Each row below holds a small network's activations on one input, seen along a few directions.
Each table varies a few parts of the input and shows all the possible inputs, shuffled.
A made-up example of a description, with smaller parts first: one of 3 separate values, together with either a single point or one of 11 places around a ring or (one of 4 places along a line, together with one of 5 places around a ring).
Shared parts are said once, and a part with two or three values counts as separate values.

Other details of the inputs shift rows strongly along two fixed directions, in all tables alike. That doesn't count.

A family of inputs:
row 1: [  9  -6   3  15   4 -12  18  -7 -21 -12  11]
row 2: [-11 -13 -18 -19  14  26   3   6  21 -11  13]
row 3: [-12 -14 -29   3  22  -3  14 -12  10 -28  30]
row 4: [-12  -8  -4  -6   3  -2   3 -10  -5 -12 -11]
row 5: [ -8  -7 -22  -7   1  19   4  -5  11  -3   2]
row 6: [-20 -23 -31  -6  16  25  15   1  16 -25  20]
row 7: [  0  -1  -5 -11   7  -7   7   0   1  -9  13]
row 8: [  1  -3   3  19   2 -21  -1  -1 -20   0   1]
row 9: [ 13   4   7  14  13 -18  18   0 -17  -9  30]
row 10: [ -9   4   1 -11  13  -1   3  -7   5  -6   8]
row 11: [ 11   2  16  25  18 -10   7  -3 -27   5  27]
row 12: [ -8  13  17 -18 -21  10 -20   9  15  17 -38]
row 13: [ 12  10  25  24   9 -18   6  -4 -24   9  16]
row 14: [13  0 -2  7 -3 -2 16 15 -3 -7 23]
row 15: [-16   7   8 -12 -22 -16 -35  -5   7  13 -57]
row 16: [12 -6  3 10  3  6  1 13 -8  5 11]
row 17: [  6   7  23   5  -3 -13 -20   0 -15  18 -25]
row 18: [ 13   0  10  17   5   6  10  12 -14   6  24]
row 19: [ -7  -2  -8   0   6  -4  -3 -12  -8   3  -3]
row 20: [-10  -6 -36 -13   4  19  15  -9  26 -18  26]
row 21: [-14  -7  -7 -17   5  25 -13   4  21   1 -13]
row 22: [ -5 -10 -16 -17   5  16   7   9  22 -11  13]
row 23: [ -4  -7  -9 -12   8  17   7   7  18  -8  13]
row 24: [-12  12  14 -14 -13  15 -15   4  17  12 -27]
row 25: [ 7 -2  6 10  6 11  3  9 -7  6 15]
row 26: [  6   7   8  -4  -3 -18   0   2  -4  -2  -2]
row 27: [  5   9  26   2  -5 -13 -18   0 -14  19 -23]
row 28: [  0  -1   4 -16 -14   9 -18  14  10  13 -25]
row 29: [ -8  16  22  -7  -5  -7 -15  -7   1  12 -24]
row 30: [ -5  12  23 -13  -8 -10 -21  -4   4  15 -35]
row 31: [ -5   4  16 -16  -7  -7 -29   0   0  17 -41]
row 32: [  8  10  15  12   8 -16   7  -3 -13  -1  13]
row 33: [ 23   6  15  26  -9 -28  13  -4 -25  -6   1]
row 34: [ 22  12   8  21 -24 -13  -1   3 -17  18  -1]
row 35: [ -5   2  -6  -2  -4 -13  -5  -9   9 -11 -11]
row 36: [-13  -3  -4  -5 -21   4 -21   6  14   6 -31]
row 37: [-1 -7 -3  2 -9 12  8  3  0 -8 -9]
row 38: [  0   6  -9  -5  -2 -10  -3 -14  -2   4  -9]
row 39: [ 20   1  15  23 -21  -6   9   7 -18   2  -9]
row 40: [ -1  -3 -11   1   5  -9  10 -11   8 -21   6]
row 41: [ 19  -2   8  21  17 -20  18   1 -23  -4  37]
row 42: [  0   4 -10  -2   2  -8   0 -14  -3   2  -6]
row 43: [-4 -1 -1 -5  5 16  5  5 13 -1  8]
row 44: [-22  -4 -10 -21  10  31   0  -3  33  -8   0]
row 45: [-10 -12 -13   7  -1   8   0   6   4  -6   3]
row 46: [  8   3 -12  10   5 -14  14 -16  -8  -6  24]
row 47: [  2   3  12  -8 -13   6 -12  12   3  14 -18]
row 48: [  6   1  11   9  13 -10   5  -2 -16   2  19]
row 49: [ -4  -8  -6 -17   8  -1 -11   1   7  -1  -7]
row 50: [  1  -6 -15  10  -5   3   7   3  10 -15  11]
row 51: [  1   2  -5   5   1 -11  -2 -13 -14   7  -1]
row 52: [ -7 -13 -22  -6  19   6  24 -14   8 -33  21]
row 53: [ -4  -7 -31  -6   3  15  13  -7  16 -11  19]
row 54: [10  4  7  4 -4  3  8 13 -2  2 14]
row 55: [ -5   5  12 -24 -11  -8 -23   3   5  13 -33]
row 56: [-12  -6 -21 -16  14  23  15   4  27 -21  24]
row 57: [13 -5 -8  6  3  1 21 15 -6 -8 36]
row 58: [  3 -11   0  14  -5   6  12   6 -13  -6   5]
row 59: [ 25   6   5  31 -16 -11   7   5 -26  19   5]
row 60: [-17   0 -23 -25 -12  21 -10  -7  29   1 -26]
row 61: [  4  14  21  13   5 -14   1  -5 -12   4   3]
row 62: [-19  -5 -11 -12  31  14   8 -12  12 -17  25]
row 63: [-25   6  -4 -25  -1  27  -9  -2  34  -5 -19]
row 64: [-16 -14 -31 -19   5  28  16  -6  34 -33   7]
row 65: [ -4 -14 -17 -15   7  17  -2  11  15  -5   6]
row 66: [ -1   4  15   6   8  -5 -12  -4 -11  11  -9]
row 67: [ 1  6 17  6 -7  9 -8  7 -3 15 -8]
row 68: [ 10   2  14   5   4 -12  -5   3 -18   9   3]
row 69: [ -8  -8 -21  -3   1  17   2  -4   9  -1   6]
row 70: [ 16  -2   9   7  -9  -3   2  17 -11  10   8]
row 71: [  1  -4   6  14   1 -17   0  -4 -20   0  -6]
row 72: [-23  -5  -8 -22   6  31 -16  -1  28   1 -20]
row 73: [  4   5   8  -1   6 -13   5   1  -8   0  11]
row 74: [ -7   7  11 -28 -13  -9 -24   1  14  10 -41]
row 75: [ 16   7  14  16 -28 -10  -6   7  -4   5 -21]
row 76: [ 14  -3  -2  29  -1  -2  12   4 -25   9  23]
row 77: [ 20   2  16  19   9 -20   8   5 -29   6  24]
row 78: [-2  1 -3  1  6 13 13  5 10 -9 20]
row 79: [ 21  13   8  20 -12 -28   2  -8 -25  15  -1]
row 80: [  2  -2   6 -11  -1  -8 -13   3  -4   7 -11]
row 81: [-12  -4 -13  -4 -13   6 -12   3  20  -4 -18]
row 82: [ 13   6  23  20  -5   2  -5  10 -17  20   0]
row 83: [ -8  13  10 -15 -22 -10 -29 -12   0  23 -59]
row 84: [  6   4 -12   6   5 -14  13 -14  -7  -7  23]
Description of these inputs: one of 2 separate values, together with either one of 8 places along a line or one of 10 places around a ring or (one of 4 places along a line, together with one of 6 places along a line).
Changing only the choice among 2 separate values turns row 74 into row 22. The same change can be made to row 1. Which row results?
> row 37
Changing only the choice among 2 separate values turns row 26 into row 14. The same change can be made to row 13. Which row results?
> row 44
Changing only the choice among 2 separate values turns row 55 into row 70. The same change can be made to row 8. Which row results?
> row 45
Which other rows does row 51 become when the place on the line of 8 takes its other values? List them by row number.
> row 19, row 38, row 42, row 46, row 79, row 83, row 84
Which other rows does row 80 become when the choice among 2 separate values takes its other values? List them by row number.
> row 28

A family of inputs:
row 85: [-27  -5 -19 -33  14  37   1  -6  38 -14  -1]
row 86: [  9  -5   8  14   9 -13  15   3 -15 -15  19]
row 87: [-10 -13 -15 -13   4  16  -2   7  12  -5   2]
row 88: [ 18  -1   3  21  -4  -3   9   4 -17   5  16]
row 89: [ -4   7  18  -4 -18 -13 -13  -1  -1   3 -39]
row 90: [ 13   9  18  18  -3   0   6   8 -11   8   9]
row 91: [ 21  -5   5  23 -11 -12   3  11 -27  12   5]
row 92: [ -2  15  25   1 -21 -17 -30  -7 -11  28 -56]
row 93: [ 19  -2  -2   8  16 -14  17   5 -13  -9  38]
row 94: [-17   0 -14 -16   3   4   7 -14  17 -20  -5]
row 95: [  4   1  10  14   4 -14  -4  -4 -18   8   2]
row 96: [  1  17  10 -10 -23 -16 -13  -8   1  13 -32]
row 97: [ 11 -13 -10   8  25  -6  25   4  -6 -21  47]
row 98: [-14  -7 -18 -23 -10  16 -13  -4  23  -3 -26]
row 99: [-11  -8 -24  -5   7  17  11  -2  22 -18  16]
row 100: [  0  18  30 -10 -19 -19 -36   1  -8  29 -48]
row 101: [  6   0   2  10  18 -13   5  -2 -16   0  27]
row 102: [-17  -4 -19 -18 -11  12 -10  -3  28  -7 -24]
row 103: [ 17   7  29  19  -9  -8  -2  17 -25  20   0]
row 104: [ 11  -7   6  12  12 -10  15   6 -10 -15  25]
row 105: [ -7  -4 -20 -26  14   3   6  -6  20 -14  17]
row 106: [ 12  -8  -5  14   4   2  11   7 -13   1  21]
row 107: [  3  11  29  -5 -30  -4 -30  14  -5  31 -50]
row 108: [ 17  -2  -2  27   1  -3  17   6 -14  -3  31]
row 109: [-14   0  -9  -9  12  22  11  -1  24 -14  16]
row 110: [ 24   6  15  35  -4  -9  13   9 -24   8  25]
row 111: [  9   2  13  23   4 -19   0  -6 -26  10   7]
row 112: [ -8 -12 -16 -12  -4   9  -7   7   9  -3  -9]
row 113: [-19  -8 -15 -27   5  27  -5   1  26  -4  -8]
row 114: [ 17   3   9  21  -1  -1  10   5 -16   6  18]
row 115: [ -8  -8 -21  -7  -3  11   0  -1  16 -10  -3]
row 116: [-18   4  -5 -20  -8  19 -10  -1  31  -2 -21]
row 117: [  2  17  34  -8 -26   0 -27  11  -3  32 -51]
row 118: [-19  -8 -24 -10  24  12   7 -21  10 -18   6]
row 119: [-29 -11 -21 -30  25  17  -6 -11  27 -16   2]
row 120: [-11   5 -10 -14  -6  -1   2 -13  13  -8 -12]
row 121: [ 17  11   8   9  -7 -22   5  -1 -15   9   9]
row 122: [  4  -3  -4  22  19  -8  16 -13 -22  -6  26]
Describe the family of inputs behind these rows.
> either one of 8 places along a line or one of 10 places around a ring or (one of 4 places along a line, together with one of 5 places along a line)
Which other rows does row 99 become when the place on the line of 5 takes its other values? List them by row number.
> row 87, row 88, row 106, row 108
Which other rows belong to the same alternative as row 92? List them by row number.
> row 95, row 100, row 101, row 111, row 118, row 119, row 122

A family of inputs:
row 123: [-24  -4   7 -29  32  13 -19 -11  11  -6 -13]
row 124: [ 23  14  28  -2 -34 -18 -12  18 -11  18 -32]
row 125: [  4  18  46   4   5 -25 -27   3 -30  34 -27]
row 126: [  3  -7 -14  15   7  13  10   9   3  -6  29]
row 127: [  4 -16 -19  29  11  14  16   6  -8  -8  41]
row 128: [ 26  16  25  43 -14 -61  10 -15 -43  -4  -3]
row 129: [-23   2  -6 -25 -11  28 -19   4  31   6 -39]
row 130: [16  7  7  9 -1 -3  9 12 -1  1 30]
row 131: [ 18  25  38   3 -26 -11 -14  15  -7  26 -27]
row 132: [ -6 -15 -22 -13  -6  17   3   8  14 -10  -5]
row 133: [ 14   2  10  18   7   7  22   7 -11   1  34]
row 134: [-25   0 -13 -38   1  32  -8   2  44  -6 -20]
row 135: [-14  -6 -22  -8  34 -22  12 -26  -9 -19  29]
row 136: [  4  17  10   5 -32 -34 -16 -22  -8   7 -57]
row 137: [-25 -16 -26 -31 -15  29 -15   1  31  -8 -38]
row 138: [ 13  -7   4  21 -21  -2  -8  11 -17  15  -8]
row 139: [-24   3   3 -26 -15  29 -21   1  28  11 -46]
row 140: [  0 -10 -35  11  37 -13  25 -29 -18 -16  53]
row 141: [-27  -8 -23 -49  -7  29 -17   3  52  -9 -29]
row 142: [ 24  11  26   4 -25 -17  -8  17 -10  17 -10]
row 143: [-10  -6 -20   0  35 -30  24 -29  -6 -38  39]
row 144: [ -4  -8 -39   6  19  -6  21 -31  -3 -20  29]
row 145: [  7  10  43  10  21 -30 -14  -4 -28  23  -6]
row 146: [  1  -2  -5  -4  23  19  32   2  10 -19  53]
row 147: [ 18  15  28  13 -26 -12 -17  17  -8  26 -20]
row 148: [-10 -15 -16  11  14  28  18  -2   1 -12  27]
row 149: [ 16  -2   9  40  -5   1  10  10 -29  10  17]
row 150: [-24 -13 -26 -33  -4  28 -12   4  39  -9 -21]
row 151: [ 24  -5   2  16  -7  -8  19  17 -16  -5  21]
Describe the family of inputs behind these rows.
> either one of 3 separate values or one of 6 places around a ring or (one of 4 places along a line, together with one of 5 places along a line)
A walk changes only the place on the line of 4. It starts at row 138 and steps to row 150. List the rest of the walk in order.
> row 141, row 142
Which other rows does row 130 become when the place on the line of 4 takes its other values? List them by row number.
> row 126, row 127, row 147
